[[139 139 120 132 127 126 145 140 131 124]
 [122 103 144 123 125 147 122 121 135 136]
 [124 103 145 124 127 147 120 123 135 138]
 [148 138 137 138 139 124 117 151 136 144]
 [131 106 148 126 130 143 116 133 137 143]
 [131 106 148 125 130 143 116 133 137 143]
 [139 138 119 133 127 125 146 139 130 124]
 [128 127 122 144 124 125 133 126 149 131]
 [115 117 141 126 128 130 113 122 132 132]
 [121 148 109 135 122 127 144 112 124 111]
 [122 127 129 143 132 123 137 122 146 125]] --> 139

[[116 133 122 132 126 139 129 129 136 132 135]
 [120 126 132 122 127 134 129 124 131 130 128]
 [131 127 122 125 121 121 141 132 126 128 126]
 [122 137 139 124 129 120 132 131 123 134 126]
 [120 134 121 125 131 131 138 148 124 140 125]
 [132 130 115 111 113 126 137 110 129 103 135]
 [126 124 114 119 126 144 131 144 121 136 124]
 [132 138 125 121 128 108 139 136 127 128 129]
 [131 129 123 118 124 122 135 140 121 137 127]
 [140 122 113 123 123 111 129 119 134 131 138]
 [121 131 134 126 130 127 130 132 126 137 127]
 [132 132 114 123 122 124 133 129 135 119 135]] --> 133

[[130 128 134 128 112 124 130]
 [132 133 123 126 146 119 119]
 [121 124 129 128 112 127 127]
 [125 125 126 129 117 133 127]
 [124 126 129 131 106 120 125]
 [124 129 129 129 120 120 126]
 [133 132 128 131 106 128 124]
 [125 129 126 127 119 124 133]] --> 128

[[131 128 128 152 130 121]
 [132 131 140 153 127 119]
 [122 125 128 152 133 120]
 [130 131 139 157 128 124]
 [129 131 140 157 128 124]
 [123 125 127 152 133 120]
 [124 127 129 152 131 123]
 [131 131 140 155 128 120]
 [124 126 127 152 132 121]
 [129 130 141 156 128 122]] --> 128

[[108 140 135 135 129 129 145 122 137 124 113 106 109 140 145 130]
 [135 145 115 138 115 111 150 121 106 122 133 120 115 135 137 151]
 [110 133 112 108 119 142 105 137 109 132 130 144 143 107 142 113]
 [132 139 105 116 104 107 130 150 146 130 117 125 142 110 135 129]
 [118 150 138 139 127 127 145 105 135 151 132 114 117 116 105 118]
 [131 139 129 113 121 113 136 107 117 117 126 127 115 106 121 151]
 [133 130 149 149 132 134 112 126 138 148 138 142 138 109 138 125]
 [120 124 108 141 135 107 136 145 147 136 111 123 121 143 116 141]
 [148 131 110 139 145 141 143 118 151 118 117 136 111 106 115 128]
 [151 130 116 126 132 132 144 144 123 120 117 104 132 116 140 106]
 [116 115 139 144 106 123 108 144 131 132 121 150 127 120 120 115]] --> 140

[[128 114 140 104 115 116]
 [131 130 120 104 135 115]
 [125 133 129 104 126 131]
 [138 123 130 104 134 140]
 [132 124 104 104 133 113]
 [136 126 130 104 131 138]
 [140 125 131 104 134 145]
 [130 134 132 104 135 117]
 [125 141 126 104 116 134]
 [128 120 135 104 120 122]] --> 114
---
((150, 108, 134, 127), (150, 108, 134, 127), (150, 108, 134, 127)) -> 127
((126, 137, 125, 146, 125, 120, 126), (134, 132, 127, 147, 129, 103, 114), (127, 135, 129, 145, 127, 114, 124)) -> 114
((153, 104, 110, 132, 131), (109, 123, 133, 101, 125), (126, 142, 133, 140, 143)) -> 125
((133, 101, 123, 133), (128, 125, 127, 130), (134, 117, 125, 119)) -> 130
((121, 100, 111, 129), (103, 134, 130, 148), (152, 135, 133, 102)) -> 148
((126, 131, 109, 128), (129, 133, 152, 121), (115, 127, 156, 131)) -> 121
---
111	117	147	136	127	128	122
141	134	108	111	136	104	117
134	119	122	113	113	120	150
==> 150

136	145	129	118	114
120	114	153	134	126
132	130	140	133	109
==> 109

108	129	135	111	131	126
116	103	112	130	141	138
151	121	129	153	107	123
==> 123

133	127	128	136	136	129
128	133	128	134	134	101
151	125	128	149	138	132
==> 132

154	117	137	130	149	121	117
121	140	132	124	100	122	140
154	137	142	129	120	120	137
==> 137

114	131	107	131
149	126	132	143
146	131	140	107
==> 107

135	136	118	137	105
127	102	117	124	138
143	139	137	126	133
==> 133
---
[[142 108 119 119 147 131 128]
 [126 145 126 125 125 114 114]
 [133 152 108 107 145 123 112]] result: 114

[[152 150 144 154 146]
 [149 147 149 157 146]] result: 157

[[125 136 130 116 147 137 119]
 [124 133 119 128 113 122 127]
 [138 123 122 111 154 136 128]] result: 122

[[125 128 133 122 132]
 [118 126 129 125 126]
 [ 98 136 132 118 134]] result: 125

[[136 139 113 119 121 111 129]
 [130 128 128 122 123 127 102]] result: 127

[[113 153 142 143]
 [149 106 136 127]] result: 136
---
[[156 134 134 133 131 130 129]
 [134 129 131 132 128 129 130]
 [128 128 133 136 133 130 129]] Out: 128

[[119 105 107 121]
 [119 105 140 116]
 [119 105 136 143]] Out: 119

[[109 146 108 146]
 [154 149 119 131]
 [116 146 129 123]] Out: 116

[[117 137 149 131 121 112]
 [123 122 124 126 123 131]
 [152 130 135 127 144 145]] Out: 152

[[142 138 139 105 115]
 [143 134 128 119 112]
 [113 131 122 132 135]] Out: 113

[[139 135 128 143 116]
 [139 123 148 128 157]
 [138 138 136 139 142]] Out: 138

[[124 124 140 118]
 [134 129 137 143]
 [138 154 136 123]] Out: 138
